These are the activations of a small neural network, seen along a few directions. Each row is one input.
Each table varies a few parts of the input and shows all the possible inputs, shuffled.
A made-up example of a description, with smaller parts first: one of 8 places around a ring, together with either a single point or (one of 2 separate values, together with one of 4 places along a line) or one of 9 places along a line.
Shared parts are said once, and a part with two or three values counts as separate values.

Other details of the inputs vary at random and push rows far along two fixed directions, the same in every table; ignore that.

Rows:
row 1: [ -5   3   2   2 -16  18 -21  18  33  12   6  13  38]
row 2: [ -6   9   9 -19  -8  34  16   6   5  -7   5  34  34]
row 3: [-11  51  16  33  10  -7   9  30  12   5  -8   8   4]
row 4: [-12  56 -21  38  35 -67   0  15  -9 -25   0 -30 -75]
row 5: [-17 -72 -72 -57 -35  -9 -16 -54   9  -4 -26 -86 -69]
row 6: [ 1 26  9  3  4 -7  8 14 -1  1 35 29 17]
row 7: [ 12 -75 -14 -63 -54  70 -21 -35  18  40 -18 -38  10]
row 8: [  2 -14  23  11   9  16   0   8  11   1 -17  20  41]
row 9: [  3 -16  29  20   3  14  16   8  -2  22 -20  14  33]
row 10: [  0   3   4 -14 -14  22   1   5   4  -2  25  34  38]
row 11: [  1  35 -11  45  46 -91 -14   0 -20 -41   8 -20 -57]
row 12: [ 21  42  -1  41  46 -72 -23  -9 -43 -50  10 -25 -70]
row 13: [ -5   8  16 -10 -13  33  32   5  -8  14   2  30  24]
row 14: [-10   9   7  -3  -8  31  -5  20  34   7 -15  11  36]
row 15: [  9  14  28  45  32 -28  10  24  -7  13   1  17   5]
row 16: [  7 -21  17  15   2   4 -15   6  12   7   2  23  45]
row 17: [ -8 -69 -69 -65 -25  -1  22 -61 -29  -5 -22 -58 -79]
row 18: [ 17   8  26 -21 -12  40   1   0 -20  13  32  25  25]
Each input here is: one of 3 separate values, together with either a single point or one of 5 places around a ring.
- Changing only the choice among 3 separate values turns row 13 into row 3. The same change can be made to row 10. Which row results? => row 1
- List by row number the other rows that have the choice among 3 separate values in common with row 12. => row 8, row 9, row 11, row 15, row 16

Rows:
row 19: [  0  -7  -2 -25 -18  29   4  -5   2   6   9  10  15]
row 20: [ -5  -1  -9  -5  -6   1  -6   0  10   0  -4 -11  -5]
row 21: [ -2   1 -14   1   8 -22   2 -11 -13 -14  -6 -17 -32]
row 22: [  2 -15  -5 -21 -12  18   4 -11  -5   3   4   2   3]
row 23: [ 7  0 14  1  2  9  4  3 -7  5 10 15 14]
row 24: [ -2 -16   2  -9 -11  18   0   0  10  11  -5   3  19]
row 25: [ 2  3 10 14  8 -7 -1  7  2  1 -1  7  9]
row 26: [  7 -16  23  11  -2  17  -4  12  15  26  -4  11  35]
row 27: [-1 -7  8  1 -8 15 -3  8 16 16 -3  5 22]
row 28: [  1  -1  16  -4 -10  29   8  12  10  20   5  21  34]
row 29: [  3 -15  12   6  -4  11  -4   6  13  19  -5   3  23]
row 30: [ -5 -10 -27 -13   0 -17   2 -21 -13 -17 -10 -27 -42]
row 31: [  3 -15  -1  -2   0   0   3  -9  -7   5  -7  -7  -6]
row 32: [ -3   0 -18 -20  -7   0   2 -15 -12 -14   5  -9 -21]
row 33: [ -2 111  30  69  51 -58  -5  53  -4 -36  31  38  -4]
row 34: [ -4 -14 -25  -5   1 -20  -8 -16  -2 -12 -14 -33 -36]
row 35: [ -3  -6 -33   3  15 -48  -8 -25 -20 -32 -17 -42 -64]
row 36: [  4  -8   4 -10  -6  12   4  -5  -7   4   7   8   8]
row 37: [-3 15  6 -1 -3 11  5 10  5  3  7 14 13]
row 38: [ 0  1  9  8  3  3  0  8  7  5 -1  9 15]
- What do these inputs look like to the network? => one of 4 places along a line, together with one of 5 places along a line
- Changing only the place on the line of 4 turns row 19 into row 20. The same change can be made to row 36. Which row results? => row 29
- Which other rows does row 28 become when the place on the line of 4 takes its other values? List them by row number. => row 24, row 27, row 32
